[100 145 156 133 123 158 110 135 117 146] : Nafim
[145 211 176 128 204 102 144 126 127 112] : mul
[133 110 106 140 135 158 113 116 116 116] : pagap
[145 211 176 128 204 102 176 126 176 145] : vore
[149  79 156 150 157 117 136 137 145 137] : nepe
[117 171 171 110 171 122 121 127 122 135] : Goluf
count Goluf: [122]
2
count pagap: [117]
0
which: [145 211 176 128 204 102 176 126 176 145]
vore
count vore: [176]
3
start: [204 102 144 126 127]
mul, 5
which: [145 211 176 128 204 102 144 126 127 112]
mul

[147 165 116  97] -> san
[154 173 146 210] -> fifif
[147 147  55  55] -> naren
start: [147  55  55]
naren, 2
start: [154 173]
fifif, 1
count fifif: [154]
1
count naren: [147]
2
count naren: [148]
0

[132 151 135  90 154 117 136  92 137 121 135 112 138 127  92 129 112  58
 106] -> pobuz
[148 178 134 128 117 133 137 186 138 121 125 135 129 123 141 122  94  72
 140] -> fadi
[133 147 111 113 130 143 147 114 120 130 113 128 136 133 113  88 128  80
 118] -> tif
[148 178 134 128  92 117 124 134 136 137 130 122 132 118 154 124 129  90
  88] -> keze
[132 151 135  90 154 117 136  92 137 122 129 134 124 118 101 147 110 115
  33] -> bem
[132 151 135  90 154 117 136  92 137 122 130 134 124 118 132 124 103 159
  91] -> votak
[138 128 141 112 127 143 130 132 145 133 128 123 147 139  98 133 121 103
  89] -> Puna
[123 125 109 123 143 107 138  29 157  93 125 119 122 121  86 115 106 168
 106] -> vog
which: [132 151 135  90 154 117 136  92 137 122 130 134 124 118 132 124 103 159
  91]
votak
count tif: [128]
2
start: [154 117 136  92 137 122 130 134 124 118 132 124]
votak, 5
start: [135  90 154 117 136  92 137 121 135]
pobuz, 3
count fadi: [178]
1

[134  99 107 120 135 127  85 175 163]  Tur
[ 82 118  86  86  82  86  86  59  82]  zus
[120 106 113  83 107 135  91 154 154]  kip
[ 85 120 135 163 113 128 214  42  63]  Gelo
count kip: [105]
0
start: [135 127]
Tur, 5
start: [107 120 135]
Tur, 3
count zus: [82]
3
count kip: [154]
2
count zus: [86]
4

[135 133 142 145 125 129 124 123] : Fupi
[100 110  89 143 127 128 124 128] : vaki
[119 125 147 152 148 128 147 127] : Zad
[108 121 108 121 126 136 111 131] : Lur
[132 121 108 152 126 136 111 131] : luv
[117 121 109 152 126 136 111 126] : vibil
[110 119 133 152 130 122 141 126] : pomob
[ 89 141 148  90  90  90 141 148] : naz
[119 125 147 152 148 136 126 125] : bobal
[ 97 125 125 146 131 133 115 131] : gebuk
start: [128 124]
vaki, 6
count gebuk: [131]
2
count Lur: [108]
2
count naz: [90]
3
count naz: [148]
2
start: [148 128]
Zad, 5
count Lur: [125]
0

[182 106 164 100  59 137 150  69] = sapo
[ 64 144 131 158 202 157 123 190] = Tirig
[165 165 165 131 158 131 144 165] = saval
which: [ 64 144 131 158 202 157 123 190]
Tirig
start: [182 106 164]
sapo, 1
start: [106 164 100  59 137 150  69]
sapo, 2
count saval: [164]
0
start: [144 131 158 202 157 123 190]
Tirig, 2

[143 128  66  38  65] : vik
[111 129  38 185  71] : rakuv
[118 134 144 191 145] : nodov
[111  88  89 204 108] : Nezas
[146 197 201  57 171] : motil
[123  59  46 130  56] : girat
[123  59  38 128  65] : zefal
[130 147 130 130 130] : deze
[121  54  41 123  66] : Gaba
[137 209 221 120 192] : tugi
which: [130 147 130 130 130]
deze
count deze: [130]
4
count zefal: [66]
0
start: [ 59  38 128  65]
zefal, 2
start: [143 128  66]
vik, 1
start: [59 46]
girat, 2

[130 107 166 118 163 120 129 150 161 132 137 135 113 129 132]  Ril
[123 181  64 149  69 174 111  75  63  91 118 101 161 112 111]  Bipo
[121 171  37 153  39 141 132  82  50 125 108 119 163 125 122]  Situ
[126 149 110 134 116 146 119 109 113 109 126 115 140 123 120]  bonu
[141  72 177 111 166  72 150 182 179 187 133 157  98 156 142]  Tev
[125 146 123 138  92 141 127 107  94 123 122 123 142 123 123]  Nof
[129 109  45 140  30  58 178 133  57 212  98 173 132 148 157]  Tok
count Nof: [123]
5
start: [161 112 111]
Bipo, 13

